A small network was trained on invented records. Each row is its activation on one of them, seen along a few directions.
Each row is followed by the record's values for the fields W, H, Y, E, F, V, J, B.
A field that a record lacks is left out.
The largest differences between rows may come from other fields.
In the rows, 500 means zero.
Random noise pushes rows far along 2 fixed directions. That doesn't count. These rows show it; they differ only by the noise:
[520 592 402 346 613 449 631 443 452 361 543 399 443 498 389 462 791 560
 563]
[497 596 392 267 673 481 553 344 510 340 537 366 409 393 420 503 803 559
 732]
[481 563 434 304 598 458 565 441 542 354 580 364 469 457 447 481 742 580
 669]
[512 573 427 370 567 435 640 502 468 370 568 399 479 538 403 448 755 573
 521]

[618 552 429 443 537 526 425 504 564 432 519 398 593 616 424 642 599 488
 522]
Y=y2, E=e1, F=f1, V=v1
[441 655 526 532 438 411 453 514 448 338 589 476 420 455 526 391 688 457
 444]
W=w2, H=h1, B=b1
[670 448 464 599 409 612 373 543 456 596 461 443 566 517 511 548 272 503
 489]
W=w2, H=h1, B=b1
[557 555 483 486 478 430 469 663 499 372 649 303 571 691 521 497 578 623
 354]
Y=y2, E=e1, F=f2, V=v1, J=j1
[390 522 424 360 700 512 470 339 487 509 301 556 350 331 381 500 534 377
 771]
Y=y1, E=e1, F=f1, V=v1
[642 519 454 700 413 476 596 552 392 351 509 547 419 563 423 437 539 482
 139]
Y=y2, E=e2, F=f1, V=v1, J=j4
[451 536 585 432 639 556 362 225 623 433 386 465 285 149 597 489 514 466
 745]
Y=y1, E=e2, F=f1, V=v1
[387 520 458 583 552 406 807 620 355 616 497 646 628 671 302 352 551 431
 277]
Y=y2, E=e1, F=f2, V=v1
[266 569 534 457 542 422 731 454 389 618 465 781 443 615 379 399 497 375
 465]
Y=y1, E=e1, F=f2, V=v2
[486 459 647 572 512 613 408 359 552 432 498 419 423 273 702 487 305 490
 673]
Y=y2, E=e2, F=f2, V=v2
[469 466 365 504 569 511 495 431 345 538 394 593 426 413 494 470 538 364
 480]
W=w2, H=h1, J=j4, B=b1
[448 383 471 318 463 464 593 584 711 614 716 461 701 734 451 529 647 592
 547]
Y=y2, E=e1, F=f1, V=v2, J=j10
[612 535 288 460 742 598 623 181 311 593 295 608 339 417 299 548 696 425
 450]
Y=y2, E=e2, F=f1, V=v2, J=j10
[431 493 522 486 566 678 543 396 490 584 433 536 437 431 448 547 436 413
 516]
Y=y2, E=e1, F=f1, V=v2
[339 465 552 249 492 477 423 558 594 425 661 401 639 449 524 501 584 612
 686]
W=w2, H=h2, J=j1, B=b1
[297 618 449 289 487 410 607 473 532 400 628 540 625 463 431 479 863 585
 578]
W=w2, H=h2, J=j8, B=b1
[517 350 459 591 390 698 454 653 499 729 522 449 709 597 444 603 191 492
 518]
W=w2, H=h1, B=b1
[798 658 401 632 651 636 377 407 365 383 360 391 307 490 431 626 582 387
 388]
Y=y2, E=e1, F=f1, V=v1
[501 609 506 458 452 389 381 508 598 182 576 281 283 398 569 376 657 583
 508]
Y=y1, E=e2, F=f1, V=v1, J=j1
[597 438 665 769 206 421 537 954 486 589 519 495 630 692 588 458 119 543
  83]
Y=y1, E=e1, F=f1, V=v1
[405 305 525 411 421 497 461 483 537 528 483 475 641 478 548 543 351 560
 743]
W=w1, H=h2, J=j6, B=b2
[239 432 638 440 496 412 616 467 662 496 515 625 514 445 419 357 566 509
 548]
Y=y1, E=e2, F=f1, V=v1
[392 456 499 539 538 452 734 571 472 513 565 691 574 561 400 399 499 586
 415]
Y=y1, E=e2, F=f2, V=v1, J=j5
[564 544 366 551 570 608 589 381 279 521 366 608 425 498 323 536 574 536
 497]
W=w1, H=h2, J=j5, B=b2
[490 521 389 457 621 670 462 460 539 559 488 380 464 395 550 616 404 559
 717]
Y=y1, E=e2, F=f2, V=v1, J=j5
[359 485 638 313 384 479 529 531 750 289 705 501 671 673 478 402 612 534
 592]
Y=y2, E=e2, F=f1, V=v2
[637 481 440 419 481 624 298 593 610 583 543 330 644 390 627 619 342 518
 698]
W=w2, H=h1, B=b1
[577 508 355 524 550 565 596 525 363 676 423 523 622 596 421 535 622 421
 391]
W=w2, H=h1, B=b1
[669 575 564 661 450 474 519 588 346 491 275 525 389 580 502 498 396 459
 190]
Y=y1, E=e1, F=f1, V=v1
[465 362 552 304 419 453 243 631 921 477 817 292 712 439 700 537 575 622
 898]
W=w2, H=h1, J=j10, B=b1
[289 456 683 369 369 493 519 500 786 305 577 492 600 468 613 377 517 494
 685]
Y=y2, E=e2, F=f1, V=v2
[457 407 487 339 441 594 534 552 490 626 547 567 650 499 581 558 394 475
 635]
W=w1, H=h1, J=j10, B=b2
[522 427 577 657 322 412 758 744 342 662 511 762 652 791 406 271 457 417
  76]
W=w1, H=h2, B=b2
[610 365 474 452 420 550 524 650 705 536 653 439 708 593 509 632 452 572
 578]
Y=y2, E=e2, F=f1, V=v1, J=j10
[468 432 325 471 626 646 455 458 486 669 364 548 580 472 436 541 512 359
 717]
W=w2, H=h1, B=b1
[386 603 778 689 237 358 465 581 568 228 380 524 286 487 697 218 470 584
 257]
Y=y1, E=e2, F=f1, V=v2

Which values does each new row have?
[461 489 499 538 394 445 588 467 403 580 427 595 569 569 377 484 464 489
 492]
W=w1, H=h2, B=b2
[393 493 538 425 506 467 416 512 464 483 520 530 449 472 502 468 625 511
 494]
W=w2, H=h2, J=j1, B=b1
[515 421 467 401 442 490 500 563 602 438 629 442 657 602 441 632 504 533
 478]
Y=y2, E=e1, F=f1, V=v1, J=j4
[530 548 424 591 551 404 798 621 283 611 375 627 467 652 162 429 636 384
 214]
Y=y1, E=e1, F=f1, V=v1
[518 496 431 461 469 500 566 500 519 437 577 558 574 535 503 440 437 531
 439]
Y=y2, E=e2, F=f2, V=v2, J=j4
[546 714 423 596 560 467 440 311 325 382 444 459 255 400 416 464 759 445
 431]
W=w2, H=h1, B=b1
[296 402 627 551 440 428 557 469 452 519 383 695 522 451 588 295 422 418
 482]
W=w1, H=h2, B=b2
[646 524 371 424 623 630 420 647 621 449 696 242 667 655 443 802 624 602
 817]
Y=y2, E=e1, F=f2, V=v1, J=j5
[493 529 433 393 728 594 389 228 548 526 427 509 472 386 459 503 520 495
 710]
Y=y2, E=e2, F=f2, V=v1
[267 289 673 547 173 398 566 865 670 556 680 546 811 723 567 382 235 669
 524]
W=w1, H=h2, J=j5, B=b2
[381 477 382 349 635 557 615 454 389 493 432 572 522 447 390 447 682 491
 705]
W=w1, H=h2, J=j5, B=b2
[678 466 495 558 584 668 245 369 475 504 433 444 427 319 630 619 402 371
 684]
W=w2, H=h1, B=b1
[471 496 449 278 588 470 393 455 660 412 612 279 531 468 555 514 613 599
 742]
Y=y2, E=e1, F=f2, V=v1, J=j1
[721 654 303 385 773 586 516 361 343 492 447 449 517 502 335 622 655 418
 572]
Y=y2, E=e1, F=f2, V=v1
[429 601 537 241 530 480 392 463 592 307 728 362 515 336 503 496 755 595
 679]
W=w2, H=h2, J=j1, B=b1
[239 408 663 493 384 442 652 542 527 700 497 807 508 529 441 391 260 418
 407]
Y=y1, E=e1, F=f1, V=v2
[457 396 674 658 277 481 372 733 708 499 722 381 710 779 682 518 234 563
 421]
Y=y2, E=e1, F=f2, V=v2
[735 540 378 726 408 484 649 689 316 477 381 570 413 612 403 450 459 472
  82]
Y=y1, E=e2, F=f1, V=v1, J=j4
